These are the activations of a small neural network, seen along a few directions. Each row is one input.
Each table varies a few parts of the input and shows all the possible inputs, shuffled.
A made-up example of a description, with smaller parts first: ring(8) and (point or line(11) or (values(3) and line(6))).
Shared parts are said once, and a part with two or three values counts as separate values.
In the rows, zero is written as 128.

Other details of the inputs vary at random and push rows far along two fixed directions, the same in every table; ignore that.

Rows:
r1: [181 156 154  71 132  80  85 112 124 123 168 152  66 132]
r2: [ 90 222  99 135 160 151 227 136 104 131 113 132 155 131]
r3: [120  76 133  89 141 131 162 127 169 106 102 120 152 163]
r4: [144 190 128 175 105 153  86 128  56 147 128 128 117  63]
r5: [128 165 122 184 104 130  87 121  90 191 168 155 116  74]
r6: [133  48 131  98 142  93 144 127 211  95 119 116 135 174]
r7: [146 146 136 136 110 137  75 122  82 167 150 157 101  89]
r8: [ 84 200 114 153 147 123 217 123 135 167 150 132 169 140]
r9: [ 85 118 125 159 123 131 160 128 149 142 129 108 179 145]
r10: [121  86 106 101 158 137 166 145 157  84  83 127 124 161]
r11: [ 77 161 103 162 132 175 181 140  97 126  92 106 180 124]
r12: [181 113 126 105 124 113  58 127 117  99 120 135  67 100]
r13: [119  85 108 105 151 144 161 147 155  79  89 113 126 165]
r14: [169  97 147 101 111 117  53 124 118 126 149 139  79 122]
r15: [192  78 172  85 108  91  39 117 140  98 140 127  81 131]
r16: [ 76 140 109 181 127 157 183 134 130 165 134 122 180 128]
r17: [135 171 144 193  93 127  82 116  90 178 165 131 133  73]
r18: [123  52 147  73 136 114 137 130 180  81 105 104 145 190]
Each input here is: values(3) and (point or ring(5)).
The inputs of r2 and r8 match in every part but the values(3) part. If r13 is changed in the same way as r2 into r8, which row does it become?
> r16
Change only the values(3) part in r12. List by row number the other rows that result.
> r3, r6
Change only the ring(5) part in r15. List by row number the other rows that result.
> r3, r7, r14, r18

Rows:
r19: [ 95 100  98 142 154 166 187 156 139  89  82 105 152 165]
r20: [ 84 163  92 121 160 155 221 148 137  99 107 118 152 158]
r21: [ 92  75 126  67 161 120 199 126 188 115 115 136 166 203]
r22: [153 212 138 132 112 147 109 113  68 160 150 142 115  72]
r23: [118 163 133 196  92 178  84 120  47 215 166 150 128  64]
r24: [132 173  99 164 113 150  71 131  61 140 127 123  99  76]
r25: [150 116 137  80 122  98  90 111 136 147 160 145  90 139]
r26: [109 101 109  90 179 129 214 150 175  65  94 114 124 203]
r27: [ 52 208 115 182 125 186 219 128  74 221 140 156 198 110]
r28: [ 93 125 100  94 173 127 210 141 157  79  91 120 142 183]
r29: [177 138 162  83 132 106  99 120 124 112 126 146  93 126]
r30: [ 67 181 166 143 119 128 197 120 131 135 148  76 228 182]
r31: [137 154 122 213 104 135  85 128  97 176 156 134 119  65]
r32: [168 103 145  96 113 121  73 117 120 106 108 115 108 107]
r33: [ 71 168 117 154 134 173 216 131 103 193 141 143 180 138]
r34: [164 110 131 111 139  60  94 116 175 111 153 143  91 134]
r35: [ 61  87 119 137 133 170 188 129 141 149 103 128 199 154]
r36: [172 113 128 113 133  71 100 123 181 109 162 132  84 133]
r37: [173 105 137 123 138  70 104 125 174 113 160 137  79 138]
r38: [ 85 164 122 105 155 155 236 122 137 123  87 110 191 152]
r39: [137 150 128 206 101 125  76 128 107 172 148 143 118  70]
r40: [147  72 139 110 108 132  68 127 136 136 151 135 103 124]
r41: [124 240 113 176 122 150 107 140  38 172 153 159  98  66]
r42: [178  82 150  88 112 123  80 126 137  89 113 117 102 120]
r43: [156  85 115 104 128 110  68 137 127  76 106 128  82 135]
r44: [167  71 115  92 130 113  74 144 151  60 113 115  70 147]
r45: [140 105 193 128  79  93  50 114 127 106 159  78 143 152]
r46: [149  43 140  79 121 106  64 121 162 115 133 125  99 147]
r47: [ 92  75 102 145 143 117 183 131 199 104  94  98 172 162]
r48: [130 225 124 208 109 120 110 123  80 203 175 161 120  58]
r49: [162  97 141  72 127 102  93 120 155 129 165 146  87 152]
r50: [128 177 110 179 111 159  78 147  52 150 125 140 105  74]
r51: [160  89 125 151 112 102  75 126 163 116 146 123  98 110]
r52: [175  62 155  71 119 102  74 119 146  76  97 123 104 134]
r53: [ 85 204 124 138 140 168 214 115  90 154 102 132 196 113]
r54: [149  52 153 103 115 117  67 132 147 130 136 145 100 141]
r55: [109 101 133 126 140 170 190 139 135 109  80 106 182 145]
r56: [130 112 119 170 115 110  94 119 140 136 133 130 130 101]
r57: [135 210 106 140 127 129  98 125  68 143 148 137  83  86]
r58: [ 89 141 102 141 154 107 212 126 179 132 120 113 167 152]
r59: [160 110 154 118 111 134  88 131 108 118 104 131 118 107]
r60: [122 115 140  84 162 139 216 131 162  92  95 117 162 177]
The inputs of r20 and r44 match in every part but one. If r36 is changed in the same way as r20 into r44, which row does it become?
> r51
The inputs of r25 and r46 match in every part but one. If r22 is changed in the same way as r25 into r46, which row does it become?
> r42
What is each input in this table made of?
> values(2) and (point or (values(4) and ring(5)))
Change only the values(4) part in r37. List by row number the other rows that result.
> r26, r33, r60
Change only the values(2) part in r21. List by row number the other rows that result.
> r35

Rows:
r61: [131 163 127 148 117 119 110 121 104 164 163 139 118 109]
r62: [142 112 129  97 142 110 129 130 149  96 110 123 116 146]
r63: [156 149 141 133 115 104  89 114 115 157 164 145 101 102]
r64: [128  55 134  88 139 137 132 132 161  92  94 112 135 167]
r65: [134  96 132  91 146 105 155 130 182  93 112 117 129 168]
r66: [100 198 115 171 120 153 150 124  86 167 142 131 148  94]
r67: [162 140 128 112 124 120  83 126 107 125 135 147  86 103]
r68: [140 135 134 123 127 104 113 117 136 144 150 137 116 122]
r69: [129  88 118  82 153 120 152 136 166  80 105 125 117 167]
r70: [142 124 119 160 107 145  78 130  99 144 128 131 105  85]
r71: [155 140 133 117 125 125  92 130 102 127 137 145  86 108]
r72: [129 147 139 154 103 152  87 121  78 152 131 124 136  92]
r73: [147 132 140 118 127 112 112 127 133 122 140 129 108 131]
r74: [143 112 155 135  94 115  61 116 117 158 160 139 115 107]
r75: [ 72 172 124 188 106 183 171 130  83 180 127 117 203  97]
r76: [123  95 123  90 151 114 157 134 167  79 101 115 127 171]
r77: [142 112 132 104 135 107 125 132 155 104 132 122 112 157]
r78: [148 115 132 161 104 124  68 127 118 139 147 127 114  97]
r79: [149 115 127 155 108 126  67 130 107 128 130 123 108  95]
r80: [117  81 132 147 122 118 118 128 161 135 133 128 141 139]
r81: [ 80 149 104 138 150 172 232 138 127 130  91 125 186 145]
r82: [ 97 156 116 140 142 153 192 131 120 128 103 121 168 133]
r83: [144 100 143 103 136  96 125 124 162 119 143 132 112 154]
r84: [144 104 122  93 141 120 124 136 143  95 119 132 102 152]
r85: [128 132 131 116 138 125 140 133 129 110 115 125 124 140]
r86: [ 84 140 117 135 147 150 225 133 150 126 105 114 187 155]
r87: [ 84 175 113 162 132 146 178 121 114 167 141 131 168 119]
r88: [134 146 124 125 130 125 119 133 112 121 126 127 114 127]
What is each input in this table made of?
> line(4) and (values(2) or ring(5))
The inputs of r86 and r82 match in every part but the line(4) part. If r73 is changed in the same way as r86 into r82, which row does it become?
> r85
Which other rows agree with r80 in the line(4) part? List them by row number.
> r61, r63, r68, r74, r83, r87
Change only the values(2) part in r72. List by row number the other rows that result.
> r79
